W =
60,63,-1,65,56,-35
-9,-10,-1,-11,-8,1
26,28,2,33,23,2
-13,-13,-3,-14,-12,1
9,7,-1,7,2,-4
3,3,-1,5,2,0
-16,-17,-4,-18,-15,1
W[0][0]: 60
W[5][5]: 0
W[6][0]: -16
W[5][3]: 5
W[0][2]: -1
W[6]: [-16, -17, -4, -18, -15, 1]
W[0][1]: 63
W[0][4]: 56
W[0]: [60, 63, -1, 65, 56, -35]
W[:, 4]: [56, -8, 23, -12, 2, 2, -15]
W[5][4]: 2
W[1][2]: -1
W[2][2]: 2
W[2][4]: 23
W[3][1]: -13
W[4][4]: 2

m =
3  4  1  2  2  2  4  2  2  2
6  3  4  5  3  4  4  6  3  2
3  4  5  5  4  1  4  3  1  3
3  2  3  5  0  4  4  5  3  3
3  3  5  5  4  7  2  4  6  5
2  4  2  2  0  2  4  5  3  3
3  5  2  2  3  4  2  5  5  2
2  2  4  3  4  4  3  0  5  4
3  3  6  4  4  3  4  5  2  7
3  6  5  5  2  4  3  5  3  4
4  3  3  4  7  5  3  7  3  4
2  3  5  2  6  2  3  2  4  5
5  3  1  6  4  6  5  2  4  4
2  6  5  5  3  5  2  5  4  3
Rows and columns are counted from 0.
row 0 col 0 => 3
row 1 col 8 => 3
row 11 col 0 => 2
row 6 col 9 => 2
row 5 col 7 => 5
row 6 col 4 => 3
row 5 col 8 => 3
row 2 col 2 => 5
row 9 col 4 => 2
row 1 col 4 => 3
row 5 col 0 => 2
row 2 col 5 => 1
row 8 col 9 => 7
row 4 col 5 => 7
row 9 col 7 => 5
row 13 col 5 => 5
row 10 col 5 => 5
row 8 col 5 => 3
row 5 col 3 => 2
row 11 col 4 => 6
row 0 col 8 => 2
row 6 col 3 => 2
row 7 col 6 => 3
row 1 col 5 => 4
row 4 col 1 => 3
row 5 col 2 => 2
row 10 col 2 => 3
row 7 col 7 => 0
row 2 col 8 => 1
row 11 col 7 => 2

A =
[[-44 -37  54 -60 -36 -67   7  12  61]
 [ -4  -2 -13   2  -3   0  11 -14 -16]
 [-42 -35  54 -56 -34 -67   5   6  60]
 [-49 -45  53 -61 -45 -54  38  -3  59]
 [-16  -7  21 -30  -5 -54 -43  28  25]
 [  2   6 -12   4   6 -12 -17  -3 -13]
 [-14 -14  -3  -7 -16   0  38 -26  -5]
 [-19 -13  29 -25 -12 -52 -19  -3  33]
 [-47 -44  45 -60 -44 -46  39   4  50]
 [  0   3 -14   1   3  -8 -10   0 -16]
 [-15 -16  -2  -8 -17   0  40 -27  -3]
 [ -3  -1 -14   3  -2  -1   8 -14 -16]]
A[0, 0] = -44
A[3, 6] = 38
A[0, 1] = -37
A[3, 1] = -45
A[5, 8] = -13
A[:, 4] = [-36, -3, -34, -45, -5, 6, -16, -12, -44, 3, -17, -2]
A[3, 8] = 59
A[7, 5] = -52
A[:, 1] = [-37, -2, -35, -45, -7, 6, -14, -13, -44, 3, -16, -1]
A[0, 3] = -60
A[8, 6] = 39
A[:, 6] = [7, 11, 5, 38, -43, -17, 38, -19, 39, -10, 40, 8]
A[3, 7] = -3
A[7, 0] = -19
A[5, 4] = 6
A[2, 2] = 54
A[2] = [-42, -35, 54, -56, -34, -67, 5, 6, 60]
A[3, 5] = -54
A[1, 8] = -16
A[10, 4] = -17
A[:, 7] = [12, -14, 6, -3, 28, -3, -26, -3, 4, 0, -27, -14]
A[4, 3] = -30
A[4, 6] = -43
A[1, 7] = -14
A[7, 7] = -3
A[3, 3] = -61
A[1, 4] = -3
A[3] = [-49, -45, 53, -61, -45, -54, 38, -3, 59]
A[:, 5] = [-67, 0, -67, -54, -54, -12, 0, -52, -46, -8, 0, -1]
A[1, 6] = 11
A[5] = [2, 6, -12, 4, 6, -12, -17, -3, -13]
A[1, 1] = -2
A[7, 1] = -13

data =
[[-41  -1  -2  17   5  20 -53 -24]
 [-38  48  37 -45  41  -9 -47  15]
 [-44  49  35 -53  31  -7 -60  11]
 [-47  20   9 -16  -8  41 -71 -22]
 [ 32  -9 -25 -11  -8   9  -6  17]
 [-54  10  30 -15   0  19 -48  -3]
 [ 24  25  24 -20  -4 -42  28  42]
 [-11  20  43  -2  30  -9  10  25]
 [-54  19  25 -28  -2  30 -63 -11]
 [-26 -24 -26  39  12   9 -57  15]
 [ 46  -4   0  15 -19  15   8 -20]
 [-27 -28 -27  37   9  11 -62  26]
 [-30   2 -27  36   3  19 -62 -15]
 [ 11  11  18  15  -7 -20   7   3]]
data[0][-8] -> -41
data[8][5] -> 30
data[13][-1] -> 3
data[-4][-4] -> -19
data[-9] -> [-54, 10, 30, -15, 0, 19, -48, -3]
data[1][-5] -> -45
data[-10][3] -> -11
data[-10][-3] -> 9
data[:, 7] -> [-24, 15, 11, -22, 17, -3, 42, 25, -11, 15, -20, 26, -15, 3]
data[-4] -> [46, -4, 0, 15, -19, 15, 8, -20]
data[8][4] -> -2
data[5][2] -> 30
data[7][-6] -> 43
data[-5][2] -> -26
data[-11][3] -> -16
data[8][-8] -> -54
data[0] -> [-41, -1, -2, 17, 5, 20, -53, -24]
data[1][5] -> -9
data[:, -8] -> [-41, -38, -44, -47, 32, -54, 24, -11, -54, -26, 46, -27, -30, 11]
data[9][6] -> -57
data[-7][1] -> 20
data[-13][-2] -> -47
data[1][0] -> -38
data[:, -3] -> [20, -9, -7, 41, 9, 19, -42, -9, 30, 9, 15, 11, 19, -20]
data[:, -7] -> [-1, 48, 49, 20, -9, 10, 25, 20, 19, -24, -4, -28, 2, 11]
data[7][-1] -> 25
data[:, 6] -> [-53, -47, -60, -71, -6, -48, 28, 10, -63, -57, 8, -62, -62, 7]
data[13][3] -> 15
data[-10] -> [32, -9, -25, -11, -8, 9, -6, 17]
data[8][6] -> -63
data[5][3] -> -15
data[-1][5] -> -20
data[2][7] -> 11
data[11][5] -> 11
